Each row below holds a small network's activations on one input, seen along a few directions.
In each table, some parts of the input vary, and every possible input appears once, in random order.
Descriptions start from the smaller parts, as in this example, which fits no table here: one of 2 separate values, together with either a single point or one of 11 places along a line or (one of 4 places along a line, together with one of 5 places around a ring).
Shared parts are said once, and a part with two or three values counts as separate values.

Other details of the inputs vary at random and push rows far along two fixed directions, the same in every table; ignore that.

A family of inputs:
row 1: [-22 -61 -20 -14  -1  47  12  25  -1 -26 -23 -20]
row 2: [  3  18 -25  -4   2  28  -8  24 -11  -1  19   9]
row 3: [ 21  83  62  -4   0 -15 -25  -9  35  31  28  19]
row 4: [-36 -94 -52  17  22 -77  45 -69 -64 -30 -13 -40]
row 5: [ 12  34  56 -23  14   0  -7  -6  39   5  11  11]
row 6: [ -33   23   54   -5   31 -118   26  -88  -47   11   54  -26]
row 7: [ 11 -30 -60  10  -5  36  -1  22  -9 -17 -26   8]
row 8: [-10  68  26   3 -11  14 -25   9  -3  19  23  11]
row 9: [ 17 -17 -39  16 -15  13   0  31   0   7 -11  10]
row 10: [ 19  24  26   1 -15  -3  -7  14  21  21   7  10]
row 11: [ -2  12  13 -19  20  27  -1   3  17 -13  16   2]
row 12: [ 16  60   6  17  -9   6 -17  -1   7  14  11  22]
row 13: [ 13   0  33 -12   0  10   1  -5  31  -4 -14   9]
row 14: [-10  58  45 -25  17  24  -3  -1   9  -3  52   4]
row 15: [ -3  11  32  -1 -23   7 -13  13  12  14 -12   0]
row 16: [ -17   -9  -33   35   19 -110   15  -68  -60   13   16  -19]
row 17: [ 29 -46 -24  20 -29   8   3  18  25   1 -52   7]
row 18: [ -8 -59  13 -15 -11  27  11  21  17 -13 -40 -13]
row 19: [ 13 -40 -65   5   3  33  -2  30  -2 -14 -25   4]
row 20: [-14 -35 -50  -3  -9  45  -5  36 -16 -14 -22  -7]
Description of these inputs: one of 4 places along a line, together with one of 5 places around a ring.
Changing only the place on the ring of 5 turns row 9 into row 2. The same change can be made to row 12. Which row results?
> row 7
Change only the place on the ring of 5 in row 15. List by row number the other rows that result.
> row 1, row 8, row 18, row 20
A walk changes only the place on the line of 4. It starts at row 17 and steps to row 3. List the rest of the walk in order.
> row 10, row 15
Change only the place on the ring of 5 in row 16. List by row number the other rows that result.
> row 3, row 5, row 11, row 19

A family of inputs:
row 21: [ -4 -66 -57  -5 -15  66   1  51   0 -27 -53  -7]
row 22: [ -5 105  59 -23  16  47 -19   0  11   3  63  15]
row 23: [  8  97  53 -21  15  42 -29  27  37  20  49  27]
row 24: [  7 -72 -52  -9 -10  68  15  65  12 -20 -34  -1]
row 25: [ -33  -65  -51   47   -4 -122   34  -74  -76    6  -11  -38]
row 26: [ 15  51  17 -13   7  37 -15  21  24   4  18  29]
row 27: [-39 -45 -34  26  -9 -59  22 -31 -61  -5  -2 -30]
row 28: [ -8  32  -1   3   6 -19 -11 -25  -8   2   8   0]
row 29: [ 20 -56  16  -6 -10  20  17  20  47 -12 -46  -6]
row 30: [ -9 -26 -29  30 -16 -34  11 -22 -36   6 -20  -5]
row 31: [ 30 -40 -44   7  -6  49   5  28  31 -21 -28   8]
row 32: [ 13  30   4  -1   8  19  -4 -11   5  -7  16  15]
row 33: [ 17  93  44 -17   9  32 -22  18  42  15  45  30]
row 34: [ -3  42  10  -9   6  30 -28  15  12   3   3   9]
row 35: [-11  -9 -14  10  24 -35   8 -32 -25  -5  18 -14]
row 36: [  46 -124  -31  -11  -34   99   13   85   77  -37 -112   16]
row 37: [-10  43  20  13  -9  -8 -19  -1  -5  21  19   3]
row 38: [  5  43  25 -16  -6  17 -10  21   3  10  31   3]
row 39: [ -6 -44 -34  17   4 -90  22 -46 -58   4  -4 -15]
row 40: [ 32   6  -6  -3 -15  23 -12  36  31  10  -7  15]
row 41: [-11 -15 -28   9   5 -22   2 -27 -30  -7 -18  -5]
row 42: [ -6 -89   4  -1   2 -31  27 -12   6  -3 -43 -29]
row 43: [ -60   19   75  -13   22 -124   18 -110  -55   10   58  -35]
row 44: [ 10  90  55 -12   6  -6 -26   3  12  31  50  14]
Describe the family of inputs behind these rows.
> one of 4 places along a line, together with either a single point or one of 5 places around a ring
Changing only the place on the line of 4 turns row 44 into row 38. The same change can be made to row 42. Which row results?
> row 43
Change only the place on the ring of 5 in row 31. List by row number the other rows that result.
> row 25, row 28, row 33, row 40
Change only the place on the ring of 5 in row 39. List by row number the other rows that result.
> row 26, row 30, row 32, row 41
